Each row below holds a small network's activations on one input, seen along a few directions.
Each table varies a few parts of the input and shows all the possible inputs, shuffled.
Descriptions start from the smaller parts, as in this example, which fits no table here: ring(5) and (point or line(9) or (values(2) and line(6))).
Shared parts are said once, and a part with two or three values counts as separate values.
(in the rows, 128 means zero)

Other details of the inputs shift rows strongly along three fixed directions, in all tables alike. That doesn't count.

A family of inputs:
row 1: [143  98 116 110 158 111  77 158 158 133 131  94]
row 2: [129 100 106 104 146 110  82 171 162 137 128  96]
row 3: [ 73 139 170 184 118 106 114 112  92 130 158 185]
row 4: [176 160 111 118  90 189 176 103 142 134 129 120]
row 5: [143 147 136  80 158 128  67 158 183 159 128 103]
row 6: [ 87 117 133 201 143  96 133 105  76 130 147 174]
row 7: [107 100 135  89 155  90 130 155 134 139 112 126]
row 8: [111 135 159  84 114 118 206 111  99  85  80 141]
row 9: [114 127 162  88 132 121 221  95 109 102  88 147]
row 10: [154 101 117  92 159 123  88 168 166 157 127  94]
row 11: [112  97 140  92 150  77 114 152 120 114 111 132]
row 12: [174 162 105 116  84 180 168 104 150 113 123 109]
row 13: [ 89 116 132 206 137 101 120 114  81 113 138 158]
row 14: [ 66 130 171 188 116 101 108 107  84 133 159 188]
row 15: [ 76 147 168 185 125 103 116 112  94 129 155 187]
row 16: [112 135 152  64 118 127 224 111 112 103  88 139]
row 17: [107  95 147 103 165  86 117 154 124 113 104 113]
row 18: [152 105 115  88 150 114  87 170 156 159 130 103]
row 19: [ 92 113 168  84 142  93  87 129 137 126 108 126]
row 20: [167 161 104 118  91 189 178 104 145 132 132 120]
row 21: [108 141 160  85 118 118 221 114  95 106  85 144]
row 22: [149 106 103  88 140 125  87 167 179 138 122  88]
row 23: [148 104 115  93 160 124  91 164 156 151 131 100]
row 24: [110  94 141  99 157  84 116 151 128 112 104 132]
row 25: [157 104 108 121 145 127  72 159 166 141 132  96]
row 26: [159 184 138 116  82 197 142  99 167 110 140 123]
row 27: [147 134  92 191 104 149  98 122 144 142 156 124]
row 28: [148 149  92 200  99 155  98 128 124 139 157 121]
row 29: [116 112 150 102 133 117  53 159 166 137 142 112]
row 30: [ 91 118 127 192 124  90 116 117  73 114 148 169]
row 31: [149  97 119 108 157 110  80 160 165 136 125  91]
row 32: [144 110 114  78 151 126  98 183 164 157 117  87]
row 33: [137 122 142  75 125 142  63 146 180 140 130  92]
row 34: [188 163 105 107  78 195 172 101 159 114 119 105]
row 35: [130 154 126 176  97 172  77 104 133 160 175 137]
row 36: [108  93 143 109 158  83 114 146 121 113 110 130]
row 37: [144 180 118 192 109 162  73 115 153 135 169 138]
row 38: [168 162 109 123  86 193 167 107 137 110 122 110]
row 39: [ 98 123 130 181 129  96 128 116  74 134 150 175]
row 40: [129 142 143  97 162 113  65 167 174 154 135 117]
row 41: [ 90 119 128 197 122  89 122 117  88 118 139 168]
row 42: [171 160 105 124  84 182 164  99 140 112 128 120]
row 43: [163 195 128 107  96 201 147  79 159 139 129 120]
row 44: [120 119 150 106 137 115  53 165 170 135 143 114]
row 45: [130 103 108  94 153 115  94 173 158 156 132 100]
row 46: [111 126 158  92 127 119 210  91 107  78  87 145]
row 47: [106 136 154  87 118 118 215 105  90 103  96 154]
row 48: [147 139  89 196 109 162  93 119 127 132 163 129]
row 49: [ 82 119 136 203 140  98 128 121  67 132 140 176]
row 50: [188 161 107 108  80 198 172 101 159 113 120 105]
row 51: [159 115 106  67 145 136  97 170 160 151 133  90]
row 52: [115 123 165  96 125 111 213  90 110  82  88 141]
row 53: [144 141  94 199 106 152  88 126 113 135 164 131]
row 54: [ 73 116 130 233 125  79 107 115  58 119 157 182]
row 55: [ 93 115 137 191 145  94 133 109  79 130 147 166]
row 56: [ 93 157 184  71 120 126 188  77 110 112  87 154]
row 57: [143 137  95 201 114 158  89 127 123 133 156 129]
row 58: [ 95  97 138 108 150  84 119 159 125 119 103 123]
row 59: [140 106 115  85 154 116  88 178 153 155 131  96]
row 60: [118 136 158  86 114 119 219 101 101 108  89 154]
row 61: [142 139  87 190 103 152  95 127 133 137 163 123]
row 62: [113 129 158  77 130 123 214 104 103 100  88 154]
row 63: [150 132  97 196 118 149  96 112 132 132 168 122]
row 64: [176 162 109 126  80 178 170 102 150 116 122 111]
row 65: [148 141  94 191 107 153 109 125 133 160 162 133]
row 66: [104 103 144  96 158  85 124 161 104 134 112 133]
row 67: [165 160 104 123  84 183 165 102 136 110 130 116]
row 68: [121 111 141  77 151 108 136 162 126 134 102 116]
row 69: [122 104 140  89 153 110 124 152 132 111  99 110]
row 70: [136 105 111 103 145 114  79 179 161 139 118  91]
row 71: [106  97 141 113 145  75 119 152 130 122 104 131]
row 72: [ 84 141 159 160 117 118 113  90  95 141 139 165]
row 73: [112  94 140  98 161  87 118 148 130 112 115 112]
row 74: [ 85 114 139 211 137  91 124 110  73 112 143 160]
row 75: [123 107 138  73 151  95 132 156 130 136 107 124]
row 76: [104  95 141  92 171  90 130 151 122 129 113 123]
row 77: [143 140  94 218 125 159  93 120 114 156 180 127]
row 78: [155 137  94 193 102 147  91 119 127 138 164 132]
row 79: [103 104 145  95 158  83 126 164 110 136 106 130]
row 80: [115  93 143 100 155  83 116 152 135 116 100 128]
row 81: [179 163 110 107 104 210 183 102 146 125 128  98]
row 82: [156 140  90 189 103 157  89 123 132 137 164 126]
row 83: [165 159 112 125 103 198 174 105 131 127 131 115]
row 84: [115 128 164  91 131 119 220  94 105 103  93 145]
row 85: [ 85 117 136 195 147 101 132 118  74 131 139 164]
row 86: [163 109 114  77 159 134 102 158 171 150 132  82]
row 87: [130 163 117 186 104 160  62  94 140 148 161 130]
row 88: [113 138 157  80 117 114 220 106 101 105  89 149]
row 89: [110 141 153  84 114 119 222 106  97 104  93 146]
row 90: [109 132 155  89 116 121 225  99 111 109  89 151]
row 91: [ 80 112 134 212 134  88 117 110  68 112 146 173]
row 92: [115 102 137  78 161 102 131 157 130 130 108 123]
row 93: [147 138  94 184 120 164 104 121 122 150 170 128]
row 94: [ 86 115 134 207 135  93 126 104  75 110 147 163]
row 95: [ 76 151 163 186 135  85 102 103  98 118 135 178]
row 96: [107  94 145  87 171  86 131 151 124 131 116 117]
row 97: [129 134 136  95 152 114  49 146 176 146 123 102]
row 98: [166 151 107 114 103 190 169  98 149 104 125 105]
row 99: [143 105 116  92 154 112  88 172 151 155 129 106]
row 100: [187 161 107 104  94 205 180 101 158 130 123 112]
row 101: [169 163 104 113  84 182 169 107 147 112 124 105]
row 102: [103  95 145  96 171  85 129 150 118 130 117 122]
row 103: [178 164 109 115  89 184 178 107 149 137 126 112]
row 104: [148  97 115 103 157 114  81 161 171 136 121  91]
row 105: [159 136 101 183 123 157 110 115 136 155 166 120]
row 106: [150 147  88 176 107 176 114 130 138 157 160 117]
Each input here is: values(2) and (ring(9) or (line(4) and line(11))).
The inputs of row 76 and row 98 match in every part but the values(2) part. If row 79 is changed in the same way as row 76 into row 98, which row does it become? -> row 8
The inputs of row 102 and row 94 match in every part but the values(2) part. If row 85 is changed in the same way as row 102 into row 94, which row does it become? -> row 13
The inputs of row 99 and row 82 match in every part but the values(2) part. If row 40 is changed in the same way as row 99 into row 82, which row does it become? -> row 37
Start at row 105 and move only the line(4) part, one step at a time. The first step leads to row 86. Which rows follow, in order? -> row 96, row 77
Change only the values(2) part in row 23. List by row number the other rows that result. -> row 36
Change only the line(11) part in row 18. List by row number the other rows that result. -> row 4, row 9, row 10, row 60, row 65, row 84, row 90, row 100, row 103, row 105
Change only the ring(9) part in row 14. List by row number the other rows that result. -> row 3, row 5, row 15, row 35, row 40, row 43, row 56, row 72
Change only the line(11) part in row 27. List by row number the other rows that result. -> row 25, row 31, row 34, row 50, row 52, row 64, row 71, row 78, row 80, row 104
Change only the values(2) part in row 81. List by row number the other rows that result. -> row 17
Change only the line(4) part in row 101. List by row number the other rows that result. -> row 12, row 28, row 64

A family of inputs:
row 107: [157 149 119 111 104 170 148 107 149 117 121 110]
row 108: [135 124  99 189 125 130 106 128 111 137 154 134]
row 109: [111 134 143 139 121 120 144 117 105 123 126 148]
row 110: [131 123 112 150 137 124  74 152 139 155 151 122]
row 111: [113 129 139 137 127 119 135 116 115 115 121 137]
row 112: [117 132 134 142 122 117 147 113 112 125 122 145]
row 113: [121 123 129 131 137 120 118 131 126 140 133 130]
row 114: [121 138 123 170 121 136 110 116 116 127 144 137]
row 115: [118 130 145 104 128 128 148 118 123 113 112 128]
row 116: [111 129 142 139 128 121 147 110 110 124 130 147]
row 117: [163 159 109 149  97 181 149  95 143 127 144 123]
row 118: [133 128  87 230 116 141  88 120 100 151 180 143]
row 119: [136 117 113 147 136 115  70 154 144 151 144 117]
row 120: [129 126 133 100 133 127 135 133 134 135 119 122]
row 121: [129 129 127 134 124 131 113 132 127 139 137 129]
row 122: [121 109 132 106 136 116 154 138 119 121 113 125]
row 123: [115 127 142 142 126 117 145 109 113 115 123 146]
row 124: [134 113 126 110 151 114  94 153 153 140 129 110]
row 125: [116 132 136 133 126 120 127 128 121 123 129 138]
row 126: [108 135 142 141 121 122 141 114 110 112 126 146]
row 127: [126 110 138  78 139 112 169 141 129 110  94 117]
row 128: [127 128 149  73 130 119 158 132 135 114  97 123]
row 129: [127 114 126 113 143 114  84 159 147 142 135 114]
row 130: [141 113 132  81 150 121 106 153 161 131 115 101]
row 131: [115 123 139 130 139 116 129 126 121 128 129 136]
row 132: [114 127 138 135 121 115 134 117 118 115 123 141]
row 133: [132 112 123 109 144 107  91 159 150 143 125 114]
row 134: [116 127 133 133 127 120 126 128 118 135 132 140]
row 135: [172 152 111 111 113 184 130 120 164 131 135 100]
row 136: [112 130 138 141 123 127 134 112 110 121 129 140]
row 137: [159 151 128  75 101 177 167 114 155 118 117 108]
row 138: [115 128 135 129 136 114 130 131 119 130 123 137]
row 139: [117 119 124 158 122 114 153 120 102 118 126 144]
row 140: [116 134 136 143 127 121 147 112 112 123 124 144]
row 141: [156 153 118 109 108 172 154 113 144 131 126 115]
row 142: [131 102 113 123 152 109  98 159 131 140 132 113]
row 143: [167 150 110 107 105 177 127 123 165 125 131 100]
row 144: [115 122 137 130 127 107 124 130 124 123 125 137]
row 145: [120 123 132 124 128 122 167 126 110 112 114 134]
row 146: [123 130 121 165 127 121 117 119 119 136 140 139]
row 147: [126 111 127 108 143 116  83 155 147 140 133 112]
row 148: [113 134 138 135 127 118 139 124 113 124 125 145]
row 149: [114 133 138 136 133 119 141 119 114 125 124 140]
row 150: [129 117 128 110 146 112  88 160 145 142 127 113]
row 151: [118 134 143 110 126 120 165 116 117 117 108 139]
row 152: [177 150  79 173  98 194 121 121 144 144 163 107]
row 153: [119 129 132 135 128 117 127 129 122 129 127 139]
row 154: [114 126 138 130 128 111 126 130 122 122 126 138]
row 155: [114 131 142 142 127 126 142 111 111 120 129 145]
row 156: [133 116 126 114 152 118  92 153 151 141 133 111]
row 157: [123 128 129 132 127 129 110 131 131 129 135 127]
row 158: [156 153 119 110 111 173 155 111 145 129 127 114]
row 159: [113 128 142 141 126 125 142 110 110 122 130 146]
row 160: [139 105 119  89 154 113 116 161 143 130 115 102]
row 161: [128 111 128 107 137 109 154 132 119 115 108 126]
The inputs of row 150 and row 121 match in every part but one. If row 148 is changed in the same way as row 150 into row 121, which row does it become? -> row 134
What is each input in this table made of? -> line(5) and (values(2) or ring(9))
Which other rows agree with row 130 in the line(5) part? List them by row number. -> row 108, row 111, row 124, row 127, row 128, row 140, row 143, row 151, row 153, row 154
Change only the values(2) part in row 118. List by row number the other rows that result. -> row 122
Change only the line(5) part in row 132. List by row number the other rows that result. -> row 126, row 143, row 147, row 157

A family of inputs:
row 162: [105 138 156 129 121 121 147 105 109 114 121 148]
row 163: [110 116 143 126 142 106 187 122  92 122 108 150]
row 164: [ 88 144 152 177 103 115 124 101  93 126 144 177]
row 165: [124 125 135 124 128 129 179 113 106 110 117 135]
row 166: [152 127  85 214 132 146  14 136 163 155 184 107]
row 167: [ 82 102 182  61 165  79 171 130 110  90  73 138]
row 168: [191 123  91  60 159 166  88 172 196 171 134  62]
row 169: [ 87 136 158 122 132 100 159 123  94 141 120 172]
row 170: [ 86  88 145 127 180  57  50 173 118 161 138 130]
row 171: [176 153  90 128  85 201 183 115 142 117 127 105]
row 172: [149 190 121 184  71 184 118  84 136 120 162 144]
row 173: [ 96 111 133 205 123  98 131 103  75 112 145 170]
row 174: [120 143 162  41 124 131 171 126 135 120  97 128]
row 175: [122  70 121  68 182  62 100 206 138 149  99 100]
row 176: [ 89  86 117 208 175  72  36 158 109 166 172 144]
row 177: [167 170 110 127  99 196 166 101 145 153 142 121]
row 178: [193 110  79  67 131 158  84 185 198 138 122  53]
row 179: [152 129 140  61 119 143 175 115 153  84  88 104]
row 180: [143 176 116 206  85 178 112  81 133 123 162 139]
row 181: [128 123 124 125 103 118 164 109 116  87 104 133]
The inputs of row 165 and row 176 match in every part but one. If row 173 is changed in the same way as row 165 into row 176, which row does it become? -> row 167
What is each input in this table made of? -> line(4) and line(5)
Start at row 175 and move only the line(4) part, one step at a time. The first step leads to row 171. Which rows follow, in order? -> row 178, row 181
Start at row 177 and move only the line(4) part, one step at a time. The first step leads to row 170. Which rows follow, in order? -> row 162, row 180
